A small network was shown many inputs. Here are its activations along a few directions, one row for each input.
Each table varies a few parts of the input and shows all the possible inputs, shuffled.
A made-up example of a description, with smaller parts first: line(4) and (point or ring(11) or (values(2) and ring(8))).
Shared parts are said once, and a part with two or three values counts as separate values.

Other details of the inputs vary at random and push rows far along two fixed directions, the same in every table; ignore that.

Table:
x1: [ 6.02 -0.53  1.71 -1.82 -1.12  1.55 -3.15 -2.53 -0.34 -0.56  1.12 -1.32]
x2: [-0.03  3.86  0.56 -2.35  0.44 -6.12 -3.59  0.79 -0.54  2.68  0.17  0.28]
x3: [-1.28 -1.49 -4.51  5.03  2.06  2.61  1.85  3.02 -2.03 -0.78 -3.25 -0.18]
x4: [-1.00  0.66  0.45  0.78  1.19 -1.92  0.92  1.31  0.48  1.69 -1.07  0.65]
x5: [ 0.01  3.08  0.75 -1.93  1.13 -6.12 -3.67  2.19 -2.65  1.86  1.86 -1.64]
x6: [ 5.24 -3.31  0.53  0.52 -1.20  5.38  1.77 -3.26  1.79 -0.95 -1.89 -0.04]
x7: [-6.81 -0.59 -2.06  3.42 -0.99  3.13  4.90  1.29  0.44 -2.65 -1.67  1.15]
x8: [ 0.42 -2.31  3.13 -0.38 -3.53  6.49  3.01 -2.12  3.01 -2.88  1.61 -0.44]
x9: [ 3.73 -2.54  1.05 -0.12 -1.14  6.51  1.50 -3.95  0.63 -1.05 -1.54  1.22]
x10: [ 0.16 -0.16 -0.25  1.26  0.75  0.82 -1.66  2.18 -0.54  0.15 -1.82  1.40]
x11: [-1.98  1.05 -0.53  0.16  1.53 -1.01  1.64  0.27 -2.10  1.21 -0.33 -0.07]
x12: [ 5.69 -2.13 -0.04  0.28 -0.74  5.97  0.43 -2.88  1.57 -1.03 -2.58 -0.99]
x13: [-2.26  1.41  0.33  0.58  1.58 -0.70  1.14  0.36 -1.21  1.46 -0.32  1.00]
x14: [-1.31  3.54  2.69 -3.25 -2.65 -3.91 -1.76 -0.40  1.72 -0.71  2.49 -2.27]
x15: [-0.32  3.44  1.65 -1.53  1.31 -5.80 -4.14  2.19 -1.74  2.02  1.89 -0.58]
x16: [-2.52  1.26 -3.04  1.92  1.80 -1.89  2.04 -0.04 -2.87  1.10 -0.30 -0.02]
x17: [-0.16  1.33 -0.18 -1.65 -0.02 -6.35 -4.86  0.31 -2.24  1.79  1.51  0.31]
x18: [-3.59  1.41  0.38  0.16 -1.76 -1.50 -0.69  2.42  0.18 -2.20  1.13 -0.75]
x19: [ 5.95 -2.63  5.58 -2.75 -0.39  4.20 -2.48 -2.49  0.87 -0.89  1.47 -2.82]
x20: [-0.14 -0.56 -0.09  0.88  0.28 -0.06  0.81  0.69  0.83  0.99 -2.27  1.88]
x21: [-3.61 -1.20 -2.77  3.72  1.43  3.44  3.27  1.46 -0.84  0.24 -4.00  3.32]
x22: [-2.38  4.01 -0.52 -3.88 -0.34 -6.65 -1.94  0.55  1.76 -0.62  3.44 -1.08]
x23: [ 4.06 -0.56  3.83 -2.63 -1.28  2.20 -1.11 -2.69  0.99  1.24  1.82  0.96]
x24: [ 3.71 -3.08  2.31 -0.07 -0.17  6.79  2.73 -1.69  0.93 -0.14 -0.16 -0.63]
x25: [ 5.34 -0.93  2.49 -2.54 -1.82  0.62 -1.11 -3.53  1.53  0.40  0.13  0.13]
x26: [-3.28 -1.70 -2.36  4.30  1.88  3.47  4.03  2.85 -0.38  1.07 -2.67  2.32]
x27: [-2.16  1.37  3.44 -2.62 -2.41 -3.69 -3.06  0.03  0.51 -1.54  3.91 -1.80]
x28: [-3.51  3.32  1.97 -2.58 -2.67 -7.08 -0.77  0.09  1.04  0.11  3.21 -0.96]
x29: [ 6.50 -0.05  5.48 -2.91 -0.40  4.19 -1.52 -2.94  2.77  0.04  0.17 -2.10]
x30: [ 0.08  1.48 -0.88 -1.28  0.25 -6.54 -4.48 -0.02 -2.73  1.68  2.04 -0.58]
x31: [-0.13 -0.67 -0.35  0.89  0.98 -0.22  2.08  1.04  0.08  0.98 -1.78 -0.32]
x32: [-1.38  0.46 -3.02  2.26  1.42 -2.99  1.89  1.08 -1.22  1.40 -1.23 -0.26]
x33: [-1.61  0.16 -3.99  1.89  0.34 -2.13  1.06  0.51 -2.32  1.87 -0.11  1.66]
x34: [-1.35 -1.84 -4.49  4.36  0.94  2.54  0.64  3.03 -1.36 -0.68 -4.39  2.17]
x35: [-1.06  1.67 -3.59  2.02  1.82 -2.55  0.55  1.50 -1.54  1.38 -1.87 -1.18]
x36: [-2.27 -1.94 -4.65  4.82  1.70  2.79  4.47  1.59 -1.72  0.62 -2.07  0.93]
x37: [-5.07 -0.68 -2.10  0.51  0.64 -1.74 -0.06  2.53  0.87 -2.53  1.57  0.44]
x38: [ 4.37 -1.29  4.07 -4.08 -1.99  4.40 -1.56 -2.53  3.74 -4.39  3.76 -1.79]
x39: [ 1.00  0.76  2.78 -2.18  0.14 -3.57 -4.81  0.07 -0.73  1.39  1.61  0.18]
x40: [ 0.04  3.94  0.40 -2.54  1.14 -6.64 -2.53  1.08 -1.45  2.75  0.87 -2.05]
x41: [-0.10  1.82 -0.11 -1.11  1.16 -6.46 -3.83  0.35 -2.87  1.65  2.75 -2.00]
x42: [ 3.40 -1.58  4.00 -4.39 -2.59  4.26  0.76 -4.20  4.13 -2.83  5.10 -0.86]
x43: [ 3.37 -3.69  3.79  0.71  0.57  6.80 -0.65 -0.63  1.59 -1.31 -1.07 -0.71]
x44: [-5.73  1.00 -2.50 -0.09  0.41 -1.33  2.58  0.45  0.71 -2.00  1.64  1.15]
x45: [-2.24 -2.30 -4.70  4.07  0.37  2.81  3.25  1.45 -1.10  0.73 -3.20  3.35]
x46: [-1.32 -1.10 -4.83  3.80  0.92  2.27  1.86  2.05 -0.13  0.07 -5.55  1.84]
x47: [-5.08 -2.05 -3.75  2.77  0.26  2.00  4.91  2.20  2.99 -2.90 -1.76  1.62]
x48: [ 4.56 -0.14  1.92 -2.39 -1.23  1.73 -0.65 -5.05 -0.52  0.05  1.62 -0.52]
Each input here is: line(6) and (values(2) or ring(6)).
The inputs of x10 and x2 match in every part but the line(6) part. If x1 is changed in the same way as x10 into x2, which row does it become? -> x12
The inputs of x24 and x31 match in every part but the line(6) part. If x36 is changed in the same way as x24 into x31, which row does it become? -> x32
Change only the line(6) part in x9. List by row number the other rows that result. -> x17, x25, x34, x45, x46
A walk changes only the ring(6) part. It starts at x17 and steps to x30. List the rest of the walk in order. -> x41, x19, x43, x39

Table:
x49: [-1.61  1.62  1.69 -1.66  2.14 -4.95 -0.30  2.31 -0.39  2.20  2.94 -0.31]
x50: [-1.65 -1.00 -2.34  4.52  1.15  2.06  0.67  2.43 -3.47  1.01 -5.41  1.23]
x51: [-0.48 -0.80 -5.72  2.99  1.32  3.20  1.98  1.33  0.51 -1.93 -3.87  1.21]
x52: [ 1.43  1.73 -2.21 -2.14 -2.15 -6.20 -2.17 -1.91 -0.41  1.31  1.95  0.37]
x53: [-7.56 -2.01 -3.39  5.35 -0.63  2.89  1.12  5.67 -0.47 -4.43 -2.78 -0.46]
x54: [-2.97  5.06  0.08 -2.88  0.13 -5.86  0.00 -0.81 -1.92  1.24  3.22 -1.44]
x55: [-1.15 -1.75 -3.59  4.46  1.14  2.74  0.64  3.08 -0.57  0.71 -6.81  2.68]
x56: [ 7.30 -3.57  2.14 -2.80 -2.44  4.21 -0.90 -5.70  0.72 -0.66  3.45 -0.11]
x57: [-2.56  3.61  0.80 -2.36 -2.12 -7.46  0.35 -2.61 -1.79  2.12  3.99 -0.77]
x58: [ 4.98 -3.02  4.97 -3.60 -2.71  4.63  1.79 -6.68  2.96 -0.97  4.10  0.14]
x59: [ 0.23  2.78  0.18 -0.43  1.56 -7.43 -3.55  1.55 -2.97  2.32  1.35 -3.35]
x60: [ 1.00  1.97 -1.31 -1.19 -2.05 -5.48 -1.67 -2.60 -3.08  1.43  3.00 -1.09]
x61: [-0.95  3.91  2.77 -2.19 -0.49 -4.91 -2.28  0.38  0.61  3.23 -0.04  1.36]
x62: [-1.07 -4.07 -3.79  5.09  3.86  3.36  1.81  3.88 -0.71 -0.07 -3.53  0.56]
x63: [-2.89 -1.83 -6.88  4.02  3.11  3.06  2.23  2.48 -1.76 -0.72 -2.34  2.20]
x64: [ 1.64 -4.85  3.93 -0.67 -1.85  8.28 -1.91 -0.18  3.61 -5.75  1.80 -0.84]
x65: [ 4.23 -1.53  5.87 -3.89 -3.86  3.85 -4.29 -1.43  4.94 -5.50  2.38 -2.36]
x66: [-1.22 -2.53 -4.68  5.15  2.63  1.71  1.84  4.29  0.78 -0.42 -5.70  0.00]
x67: [ 5.23 -2.53  5.56 -0.80 -0.88  8.16  2.77 -2.12  2.57 -1.35 -0.16 -3.36]
x68: [ 0.48  4.19 -1.41 -1.63  0.55 -5.40 -2.85 -1.19 -3.24  0.55  2.53 -1.80]
x69: [-1.78  3.77  0.87 -2.47  0.84 -7.70 -1.14  2.38  1.05  2.53  1.46 -1.06]
x70: [ 4.66 -2.93  6.29 -0.89 -0.49  8.61  1.02 -2.75  2.31 -0.03 -0.42  1.75]
x71: [-1.44  4.16 -0.07 -3.74  0.01 -5.14 -0.25 -0.88  1.18  0.42  1.98 -0.14]
x72: [ 5.60 -1.65  4.49 -4.08 -3.90  3.98  1.94 -6.40  4.52 -1.58  1.82 -0.46]
x73: [-2.11  4.58  3.07 -1.54 -0.41 -5.25 -1.99  0.26 -2.27  3.83  1.17 -0.05]
x74: [-5.59 -1.04 -4.39  3.26  3.02  2.91  4.99  2.10 -0.06 -0.94 -1.80  2.71]
x75: [-1.74 -2.29 -2.97  4.11  2.53  2.12  0.12  3.13 -2.65  1.46 -4.27  3.39]
The inputs of x68 and x51 match in every part but one. If x54 is changed in the same way as x68 into x51, which row does it become? -> x71
What do these inputs look like to the network? -> values(3) and (point or (values(2) and line(4)))
Change only the values(2) part in x75. List by row number the other rows that result. -> x70
Change only the values(3) part in x64. List by row number the other rows that result. -> x53, x65
Change only the values(3) part in x55. List by row number the other rows that result. -> x50, x75

Table:
x76: [-3.40 -2.61 -2.22  3.99  0.93  5.30  4.86  2.15  1.32 -1.02 -3.96  1.77]
x77: [-0.23 -2.65 -4.37  5.62  2.78  5.07  2.36  1.94 -3.17  1.83 -5.46  3.14]
x78: [ 0.52  2.78  3.32 -3.67 -0.95 -4.40 -1.80 -0.84  0.81  1.57  3.51 -0.56]
x79: [ 3.78  1.01  1.05 -1.85  0.97 -4.79 -3.61 -1.74 -3.10  3.78  1.43  0.03]
x80: [ 3.26 -2.64  2.47 -1.19 -0.86  6.14  1.72 -2.70  2.36 -2.51  1.28 -1.33]
x81: [ 3.32  1.79  4.75 -4.35 -0.85 -3.92 -6.89 -0.78 -0.16  0.48  4.02 -2.84]
x82: [-9.51  2.06 -5.46  5.26  1.31 -4.39  2.95  5.33 -2.54  1.27 -3.30  2.22]
x83: [ 1.19 -1.94 -4.94  5.42  2.68  4.66  2.94  2.04 -1.11  0.98 -7.00  0.53]
x84: [-9.03  1.62 -6.31  3.74  1.88 -4.99  2.55  5.04 -2.97  0.43 -1.25  1.20]
x85: [ 0.06  2.72  3.30 -3.73 -1.21 -4.13 -1.86 -1.19 -0.03  1.32  2.82 -0.87]
x86: [-1.56 -3.49 -2.17  4.93  1.63  5.94  1.55  4.62  0.64 -2.47 -5.44  1.09]
x87: [ 4.24 -2.49  2.66 -0.64 -2.96  6.62  0.57 -3.76  2.35 -2.94 -0.08 -0.72]
x88: [ 4.98  2.22  1.37 -2.76  0.74 -5.46 -3.85 -2.03 -2.03  3.64  1.26 -1.56]
x89: [ 0.86  2.42  1.49 -4.26 -1.41 -5.39 -2.97 -1.90  0.42  0.59  3.74 -0.44]
x90: [ 3.98 -2.84  2.27 -1.31 -2.46  6.56  0.88 -3.31  2.59 -2.72 -0.19 -0.49]
x91: [ 3.61 -2.51  2.62 -1.09 -1.17  6.15  1.67 -2.36  2.69 -2.45  1.69 -1.31]
x92: [ 3.38 -2.97  1.69 -0.68 -1.27  6.44  1.00 -2.78  3.33 -2.84 -0.44  0.27]
x93: [-8.13  1.57 -7.12  3.82  1.30 -5.52  1.88  5.16 -1.46  0.76 -1.82  2.85]
x94: [-2.55  3.97  0.48 -3.28  0.65 -8.42 -2.66  0.27 -1.20  1.15  4.68 -0.93]
x95: [-2.77  4.52  1.56 -3.24  0.44 -8.68 -2.60  0.53 -0.65  2.34  3.37  0.03]
x96: [ 4.01 -2.54  3.56 -0.73 -2.18  7.19  1.31 -3.70  1.89 -3.17  1.15 -2.08]
What do these inputs look like to the network? -> values(2) or line(4) or (values(3) and line(5))
Change only the values(3) part in x80. List by row number the other rows that result. -> x76, x89
